Each row has a name. After each piece below comes the name of the row it's from, unless a question asks for something else. Each question is about the rows just above it. Places in a row count from 0.

Columns, left to right: H U N D V
F: +0.78, -1.06, -0.38, +1.29, -0.52
Z: -1.97, +0.77, -1.06, -0.38, +0.87
T: -8.24, -1.85, -0.32, +1.99, -1.38
Y: -1.97, +0.77, -1.06, -0.38, +1.29
-0.38, +1.99, -0.38 is in which column, read top down?	D
q: +0.77, -1.06, -0.38, +1.29	Y

Columns, left to right: naguz Gefon roru nekuf Doka sunel Rufib zaz
L: -3.55, -0.79, -3.17, -0.92, +0.40, -0.37, -0.11, -0.30
R: -2.40, +0.73, -4.82, +3.80, +0.07, +3.13, -1.40, -3.15
Q: +1.38, -2.63, +2.07, -2.77, -2.53, -4.89, +4.75, +3.46
A: +3.66, +1.25, +2.18, -1.67, +3.05, +0.58, -4.88, -2.86
B: +5.07, -0.79, +2.93, -3.25, +0.32, -3.35, -2.49, -0.83
C: -0.79, -3.17, -3.55, +2.44, -6.66, -5.00, +3.45, +0.91
J: +1.32, +2.72, -2.64, +2.50, +3.43, +4.51, -8.16, -6.15
M: +5.11, +1.82, +1.96, -1.56, +3.19, +0.95, -8.17, -3.81
q: +4.51, -8.16, -6.15	J
q: -0.79, -3.17, -3.55	C

Columns, left to right: lum Fide tadem Fove zabo
X: +4.22, +2.70, -7.58, -0.94, -0.32
K: +1.13, -1.05, -0.49, -0.01, -0.16
S: -2.99, +4.21, -1.25, +0.36, +0.69
G: +0.84, -1.33, +0.78, -0.23, -0.24
W: +0.19, +2.61, -4.88, +1.16, +1.49
q: +1.13, -1.05, -0.49, -0.01	K
Which column holds -0.94, -0.01 top down?	Fove

Columns, left to right: kek Kuzov Zub sarir
kos: +2.93, +0.53, +3.94, +3.14
gir: +1.96, +1.93, +6.47, +0.73
Kivu: +0.30, +0.38, +3.82, +0.73
taf: +5.02, +2.97, +2.01, +1.04
vof: +1.26, +0.73, +1.44, +0.59
Zad: +2.93, +0.53, +3.94, +1.45
noko: +0.51, +3.76, +0.70, +0.51
Which column holds +1.45, +0.51 top down?	sarir

Columns, left to right: lete Vesot fere bareb mida zusu
todev: +1.40, -0.33, +3.66, -0.44, +1.15, -2.44
mit: +0.38, +2.24, +0.79, -0.98, +2.06, +0.05
Konod: +3.68, +1.44, +0.74, -2.49, -1.50, +0.67
viloz: +5.40, +1.26, -0.81, +5.61, -0.86, -0.84
bugu: +0.74, -1.50, +1.44, -2.49, +3.68, +2.16
liguf: -1.56, +2.17, +2.62, +5.07, +0.95, -4.23
zofik: +6.57, +0.29, -2.53, -1.63, -0.68, +1.57
Tozes: +1.40, -0.33, +3.66, -5.70, +1.15, -2.44
Fones: +5.26, -1.71, -1.73, +6.00, +1.65, -1.47
Fil: +0.38, +2.24, +0.79, -0.98, +0.99, -1.17
+1.40, -0.33, +3.66, -0.44, +1.15, -2.44 is in which row?	todev
Row and place where +3.68, +1.44, +0.74, -2.49, -1.50 starts:	Konod, 0
Where does -0.44, +1.15 start? Give its row and place.	todev, 3
+2.06, -1.50, -0.86, +3.68, +0.95, -0.68, +1.15, +1.65, +0.99 is in which column, read top down?	mida
Which row holds -1.71, -1.73?	Fones

Columns, left to right: Rubo pef sil zogi Dodiv Lokir muv vezar rubun mak
sikes: -2.66, +2.94, +0.85, -7.24, -2.41, -4.31, +4.35, +4.90, +7.39, +4.27
ris: +2.94, -2.66, +0.85, -7.24, -2.22, +2.01, +4.86, +4.15, -2.84, -5.35
vonad: -3.14, -2.87, -5.08, -7.84, -2.41, -0.32, -4.66, -6.49, +3.94, +3.10
q: -2.66, +0.85	ris
Where does +2.94, -2.66, +0.85, -7.24 start? Give its row and place.	ris, 0

Columns, left to right: devum Pebi suro dinad
vari: +4.18, +1.38, -6.16, -6.48
zop: +1.06, +2.42, -6.32, -6.45
zut: +1.93, +0.72, -2.57, -2.92
fim: +5.16, +0.72, -2.57, -6.45
Which column holds -6.48, -6.45 top down?	dinad
Where do +1.93, +0.72, -2.57, -2.92 appear?	zut
Which column holds -6.32, -2.57 top down?	suro

Columns, left to right: Soni zif negu Doli
Nodum: -1.98, +5.59, -0.13, +3.12
pev: -2.11, +3.20, +3.12, -0.13
gule: -1.98, +5.59, -0.13, +1.20
Which column holds this, read top down? -1.98, -2.11	Soni
Which column holds this, read top down? -0.13, +3.12	negu
-1.98, +5.59, -0.13, +1.20 is in which row?	gule
Where do -0.13, +3.12 appear?	Nodum
q: -1.98, +5.59, -0.13, +3.12	Nodum

Columns, left to right: Geti zuz Tufo lev gugud
kunam: -0.04, +0.14, +0.06, -0.16, +0.14
vin: +0.01, +1.94, +0.60, +1.47, -1.02
lop: +1.94, +1.47, +0.01, +0.60, -0.02
fome: +1.16, +6.41, +0.26, -0.57, -3.09
Which column holds +0.01, +1.94, +1.16 top down?	Geti
Which row holds +0.01, +1.94, +0.60, +1.47?	vin
Row and place where +1.47, -1.02 starts:	vin, 3

Columns, left to right: Vedo lebez Pasov Vanon
Reli: -4.48, +6.26, -2.61, -5.33
leros: -4.48, +6.26, +6.26, -5.33
Tugud: -3.86, +6.26, -2.61, -4.43
-3.86, +6.26, -2.61 is in which row?	Tugud
The row with +6.26, -2.61, -4.43 is	Tugud
q: -4.48, +6.26, +6.26, -5.33	leros
q: -4.48, +6.26, -2.61, -5.33	Reli
-4.48, -3.86 is in which column, read top down?	Vedo
-3.86, +6.26, -2.61 begins in row and place	Tugud, 0

